Read these off the matrix that follows. Counting starts at 0.
1) The entry just left of 120?
2) The entry just left of 113?
3) The bottom-right entry?
4) The entry at row 0, column 1?
[[142 130 122 124 105]
 [122 157 113 129 120]]
1) 129
2) 157
3) 120
4) 130
